These are the activations of a small network on made-up records, seen along a few directions, one row for each record.
Each row is followed by the record's values for the fields DIZUK, ROPEG, ZIMU, MUSI, VALIM.
A field that a record lacks is left out.
Other fields move the rows too, some of them a lot.
In the rows, 500 means zero.
Strong random noise was added to every row along 5 fixed directions; ignore it. To show where, here is one row again and again, with new noise each time:
[374 527 594 189 477 606 593 484 718 390 480 584 392 421 590 480 678 233]
[527 264 759 440 471 418 466 512 353 536 309 440 578 433 604 459 589 489]
[529 518 330 555 571 449 506 501 431 384 538 466 516 595 380 347 333 536]
[584 480 343 355 418 515 590 433 525 267 471 496 543 452 402 479 545 295]
[442 615 435 413 537 508 558 541 556 498 557 519 414 645 417 471 418 497]
[302 295 400 304 569 470 608 490 503 461 592 500 393 542 377 357 539 582]
[336 247 504 361 583 454 548 489 459 455 519 484 444 480 467 314 547 564]

[459 560 474 414 413 569 598 492 559 553 562 520 428 608 476 653 577 508]	{DIZUK: gugor, ZIMU: gad, MUSI: pumiz}
[436 360 587 515 496 384 431 472 392 515 626 512 443 582 477 447 491 662]	{DIZUK: gides, ROPEG: buru, ZIMU: bilel, MUSI: dapuz, VALIM: laduk}
[681 680 287 811 558 641 456 473 430 210 511 470 615 404 578 220 294 308]	{DIZUK: sig, ZIMU: fuboz, MUSI: pumiz}
[324 392 588 398 555 648 542 565 615 558 474 507 434 369 645 428 601 402]	{DIZUK: gides, ROPEG: buru, ZIMU: fuboz, MUSI: pumiz, VALIM: laduk}
[547 451 672 518 513 377 479 609 477 706 341 454 537 491 598 643 525 563]	{DIZUK: gides, ROPEG: vosa, ZIMU: rar, MUSI: dapuz, VALIM: laduk}
[659 536 296 576 312 663 600 458 439 336 561 394 617 361 405 539 598 372]	{DIZUK: sig, ZIMU: fuboz, MUSI: dapuz}
[361 345 736 510 633 458 380 459 459 479 476 511 452 420 623 276 543 533]	{DIZUK: nop, ZIMU: niz, MUSI: dapuz}
[440 433 433 513 594 479 462 445 631 310 583 521 480 392 525 334 483 461]	{DIZUK: gides, ROPEG: buru, ZIMU: niz, MUSI: dapuz, VALIM: laduk}
[384 465 543 296 474 487 595 545 509 603 526 504 404 633 408 578 551 559]	{DIZUK: nop, ZIMU: bilel, MUSI: pumiz}
[783 326 312 712 380 429 476 572 259 688 277 293 796 485 366 740 402 626]	{DIZUK: gides, ROPEG: buru, ZIMU: fuboz, MUSI: pumiz, VALIM: laduk}
[462 410 536 542 583 472 440 500 425 388 459 479 561 441 555 292 469 491]	{DIZUK: nop, ZIMU: bilel, MUSI: pumiz}
[472 474 661 643 600 449 364 551 443 638 418 499 521 538 590 381 393 623]	{DIZUK: gugor, ZIMU: fuboz, MUSI: pumiz}
[451 177 625 425 516 346 474 462 336 474 537 500 502 450 484 396 553 609]	{DIZUK: gides, ROPEG: buru, ZIMU: bilel, MUSI: dapuz, VALIM: laduk}
[450 341 749 366 453 478 481 483 497 504 372 505 521 400 614 460 669 404]	{DIZUK: nop, ZIMU: rar, MUSI: pumiz}
[482 729 442 524 567 568 501 547 607 590 563 540 430 628 501 438 389 493]	{DIZUK: gugor, ZIMU: gad, MUSI: pumiz}
[531 450 589 672 685 411 350 512 351 613 476 430 528 553 492 326 291 761]	{DIZUK: gugor, ZIMU: gad, MUSI: dapuz}
[561 386 405 325 384 484 584 415 506 302 426 519 544 412 379 542 576 334]	{DIZUK: gugor, ZIMU: gad, MUSI: pumiz}
[436 642 546 594 452 714 534 557 561 556 624 455 468 434 588 478 591 491]	{DIZUK: sig, ZIMU: fuboz, MUSI: dapuz}
[765 477 279 633 441 386 435 339 329 333 468 393 679 500 322 513 372 569]	{DIZUK: gugor, ZIMU: niz, MUSI: dapuz}
[668 370 515 569 355 341 432 483 233 543 377 397 598 484 480 586 465 630]	{DIZUK: gides, ROPEG: vosa, ZIMU: bilel, MUSI: dapuz, VALIM: tuza}
[633 269 447 488 272 432 602 522 354 622 443 340 629 456 346 747 659 649]	{DIZUK: gides, ROPEG: vosa, ZIMU: fuboz, MUSI: dapuz, VALIM: laduk}
[735 511 469 544 404 409 493 509 298 444 382 434 622 608 372 617 365 483]	{DIZUK: bazos, ZIMU: bilel, MUSI: pumiz}
[573 421 269 452 486 413 569 432 459 386 491 471 504 533 271 574 460 484]	{DIZUK: gides, ROPEG: buru, ZIMU: rar, MUSI: dapuz, VALIM: tuza}
[417 605 451 503 669 458 464 576 749 699 485 493 451 561 508 640 410 627]	{DIZUK: gides, ROPEG: buru, ZIMU: niz, MUSI: dapuz, VALIM: laduk}
[677 491 513 436 330 435 578 445 349 512 354 444 633 431 428 749 591 341]	{DIZUK: gugor, ZIMU: rar, MUSI: dapuz}
[430 503 452 393 585 461 530 503 557 464 539 526 403 567 405 474 401 499]	{DIZUK: bazos, ZIMU: rar, MUSI: dapuz}
[411 505 477 315 449 494 527 489 551 493 530 530 374 475 519 525 552 485]	{DIZUK: gides, ROPEG: vosa, ZIMU: bilel, MUSI: dapuz, VALIM: tuza}
[511 446 620 430 484 592 512 501 497 449 434 461 501 372 582 445 569 374]	{DIZUK: bazos, ZIMU: fuboz, MUSI: dapuz}
[573 469 394 473 373 442 596 504 386 583 523 487 532 668 328 725 486 664]	{DIZUK: sig, ZIMU: bilel, MUSI: pumiz}
[603 568 270 552 364 746 670 522 405 393 539 433 557 406 462 453 548 272]	{DIZUK: sig, ZIMU: fuboz, MUSI: pumiz}
[188 239 564 493 686 528 436 573 527 790 576 514 386 501 561 301 544 747]	{DIZUK: gugor, ZIMU: fuboz, MUSI: pumiz}
[464 266 453 357 460 505 570 459 502 455 461 512 477 340 449 541 763 472]	{DIZUK: gides, ROPEG: vosa, ZIMU: niz, MUSI: dapuz, VALIM: tuza}
[606 627 425 584 474 456 471 465 413 408 520 473 526 601 371 492 384 463]	{DIZUK: nop, ZIMU: rar, MUSI: dapuz}
[492 656 507 519 576 557 466 541 620 482 493 565 419 484 549 493 526 427]	{DIZUK: gides, ROPEG: vosa, ZIMU: niz, MUSI: dapuz, VALIM: tuza}
[475 806 543 467 505 531 525 615 558 634 542 515 416 750 461 599 382 505]	{DIZUK: nop, ZIMU: bilel, MUSI: pumiz}

Here are new rows. What are their fields?
[618 473 508 705 413 649 506 539 317 491 485 351 639 359 548 433 545 482]	{DIZUK: sig, ZIMU: fuboz, MUSI: dapuz}
[590 432 565 520 450 586 460 581 552 657 270 425 654 339 648 668 577 378]	{DIZUK: gides, ROPEG: buru, ZIMU: fuboz, MUSI: pumiz, VALIM: laduk}
[376 338 412 431 556 458 564 531 459 610 567 504 387 548 350 519 596 697]	{DIZUK: gides, ROPEG: vosa, ZIMU: niz, MUSI: dapuz, VALIM: tuza}
[438 481 517 575 663 484 429 532 455 427 540 584 539 479 581 315 370 581]	{DIZUK: sig, ZIMU: bilel, MUSI: pumiz}
[501 594 416 537 537 448 525 488 426 525 531 485 504 555 405 534 407 504]	{DIZUK: gugor, ZIMU: rar, MUSI: dapuz}
[174 342 522 333 579 547 554 542 553 668 642 506 361 605 523 518 670 708]	{DIZUK: gugor, ZIMU: bilel, MUSI: pumiz}
[617 533 591 482 286 612 626 548 381 637 425 443 535 535 505 710 605 428]	{DIZUK: sig, ZIMU: fuboz, MUSI: pumiz}
[533 729 444 512 432 539 516 475 575 463 464 543 551 493 472 614 458 357]	{DIZUK: gugor, ZIMU: rar, MUSI: pumiz}
[284 453 429 541 565 750 638 593 447 586 647 473 388 451 572 267 545 507]	{DIZUK: sig, ZIMU: fuboz, MUSI: pumiz}
[437 354 269 607 620 414 513 525 362 556 608 465 444 584 285 408 446 794]	{DIZUK: gides, ROPEG: vosa, ZIMU: niz, MUSI: dapuz, VALIM: tuza}
[606 581 533 491 371 431 457 513 405 557 430 468 500 531 524 630 467 525]	{DIZUK: gides, ROPEG: vosa, ZIMU: bilel, MUSI: dapuz, VALIM: tuza}
[590 359 444 515 545 463 436 414 508 322 396 491 570 349 486 456 552 388]	{DIZUK: gides, ROPEG: buru, ZIMU: niz, MUSI: dapuz, VALIM: tuza}
[433 349 415 484 650 418 467 496 665 563 438 457 534 397 508 544 506 599]	{DIZUK: gides, ROPEG: buru, ZIMU: niz, MUSI: dapuz, VALIM: laduk}
[385 408 632 514 584 552 449 539 626 473 493 478 478 319 686 349 589 481]	{DIZUK: gides, ROPEG: vosa, ZIMU: fuboz, MUSI: dapuz, VALIM: laduk}
[488 715 557 421 476 564 430 486 650 408 481 566 415 404 692 476 513 317]	{DIZUK: gides, ROPEG: vosa, ZIMU: bilel, MUSI: dapuz, VALIM: tuza}
[533 575 517 587 583 510 440 427 496 340 430 509 589 296 643 381 495 266]	{DIZUK: gugor, ZIMU: rar, MUSI: dapuz}
[554 506 227 747 709 438 408 524 559 359 511 445 586 400 502 291 327 567]	{DIZUK: gides, ROPEG: vosa, ZIMU: niz, MUSI: dapuz, VALIM: laduk}
